Each row below is a small network's average activation on inputs in which a field has the value named, seen along a few directions.
Values that are neighbours, or in one group, have similar rows; names and order tell nothing.
(in the rows, 500 means zero)
Strong random noise was added to every row along 14 fixed directions; ignore it. To show where, here is one row again and again, with new noise each time:
[479 616 558 602 432 480 334 483 450 594 310 629 654 588 426 621 585 646
 525 420 560 632 631 499 502 410 446 459 462 666]
[461 368 665 306 562 576 517 521 376 504 452 785 463 662 346 422 487 508
 545 656 615 347 497 579 346 533 455 548 560 676]
[609 435 365 430 436 532 706 376 388 483 496 577 399 427 416 412 387 527
 358 487 495 411 439 556 392 403 668 654 493 556]
[627 578 681 522 579 658 332 554 456 454 453 487 520 568 495 548 369 345
 537 383 741 568 698 484 428 398 407 665 389 606]
[452 558 425 637 365 425 400 464 706 471 535 592 606 619 456 465 561 607
 545 412 627 692 406 421 640 413 422 410 568 480]
[625 441 606 493 518 602 430 573 647 520 554 358 498 645 602 580 459 271
 616 191 751 708 418 334 476 318 368 546 408 351]
[615 356 364 684 163 370 608 535 595 560 497 541 660 411 272 554 700 659
 515 397 484 551 389 584 597 462 548 584 812 439]
[487 479 496 586 365 479 318 410 607 456 461 515 498 595 612 605 462 524
 588 543 496 541 533 385 578 416 426 363 362 437]
[552 421 475 622 390 397 506 439 452 504 443 447 479 435 401 605 431 605
 321 497 366 407 705 573 524 487 495 459 523 572]
[471 505 561 390 731 513 582 586 337 577 471 447 482 424 441 497 589 517
 393 342 502 508 501 611 441 563 518 591 589 493]
[606 534 463 726 415 464 503 554 580 322 394 609 506 587 429 261 284 497
 516 585 838 613 739 564 437 345 653 646 524 550]
[576 287 459 540 359 435 490 488 456 446 337 556 378 497 525 629 504 638
 588 535 555 427 603 610 519 464 596 422 562 354]
[323 434 482 341 537 453 424 603 622 636 584 474 598 528 502 587 674 452
 465 503 408 447 291 476 435 539 392 411 433 532]
[513 535 688 688 606 459 495 484 384 536 506 386 610 435 461 465 668 562
 533 324 390 709 541 444 677 594 389 583 727 249]
[426 451 557 494 577 438 465 412 438 468 593 491 460 474 440 458 481 554
 342 546 346 411 550 516 576 582 390 475 549 499]
[425 665 357 506 611 486 568 546 591 495 557 391 502 398 503 525 559 576
 396 338 490 581 403 543 593 579 544 439 566 484]


Vusu, 9 values:
w7: [530 629 475 544 491 456 540 488 372 576 307 584 525 569 520 546 525 653
 562 408 546 598 588 527 510 423 586 402 513 596]
w5: [560 679 513 457 587 658 485 600 554 471 487 485 489 541 559 487 389 381
 539 391 754 566 515 491 390 442 557 593 404 585]
w1: [611 497 642 501 627 652 673 560 534 501 452 401 406 581 412 575 289 363
 395 293 683 575 648 502 347 487 491 487 464 563]
w8: [534 516 423 557 363 418 529 551 495 692 430 458 656 417 439 651 645 555
 473 350 419 588 492 497 454 432 527 499 505 579]
w9: [521 332 711 392 572 443 504 565 392 662 458 407 452 632 497 705 556 464
 561 444 340 398 642 485 529 608 275 245 542 600]
w3: [598 620 589 563 511 613 597 443 344 480 479 526 515 399 435 445 499 542
 513 499 490 530 520 536 553 564 569 669 626 495]
w4: [438 490 327 504 382 402 512 455 613 531 668 474 556 433 421 446 485 487
 296 560 351 400 405 500 498 454 476 498 475 609]
w6: [687 233 503 484 281 452 909 435 499 602 489 622 462 676 386 321 492 428
 649 431 584 619 303 357 368 325 598 544 664 434]
w2: [486 469 503 600 555 478 747 446 562 534 379 462 401 466 554 493 437 569
 528 451 554 667 627 527 402 604 637 318 504 268]
Vusu is arranged as a line.
Question: Fewest steps between w9 and w7?
Answer: 3
Question: Name the neighbours of w3, in listed order.
Answer: w5, w1

Tifud, 9 values:
t4: [396 419 197 290 529 443 887 538 576 406 454 705 341 549 394 362 473 646
 387 486 681 423 241 738 333 503 784 433 633 529]
t7: [657 179 704 536 331 458 650 626 331 504 531 707 598 460 237 221 447 353
 571 835 530 283 614 556 238 493 594 962 710 543]
t9: [578 522 420 173 550 784 702 590 474 706 513 662 554 396 294 696 656 483
 550 174 742 468 151 641 269 465 599 757 583 584]
t6: [490 612 514 306 554 770 594 671 526 485 289 641 449 644 567 648 498 441
 766 565 692 478 345 500 320 554 672 401 398 641]
t1: [409 355 710 318 494 733 584 297 545 531 690 729 387 334 347 674 487 574
 425 651 428 218 416 614 353 836 398 470 590 312]
t3: [476 733 450 750 467 427 616 607 386 532 383 485 741 309 248 335 590 679
 305 629 333 502 615 654 535 651 684 731 714 747]
t5: [721 414 250 490 281 416 366 658 671 450 579 165 446 504 892 693 524 244
 793 377 506 521 392 352 656 315 496 331 326 362]
t8: [578 500 302 523 347 508 590 264 554 381 667 619 500 502 565 149 457 436
 612 633 536 653 207 311 599 322 609 671 436 383]
t2: [760 644 523 731 284 668 622 543 600 529 399 438 639 470 330 518 497 421
 632 384 662 654 585 485 492 443 556 676 640 640]
Tifud is arranged as 3 separate groups.
Question: List the group mates of t1, in the order listed.
Answer: t7, t9
Question: List the group mates of t8, in the order listed.
Answer: t5, t2
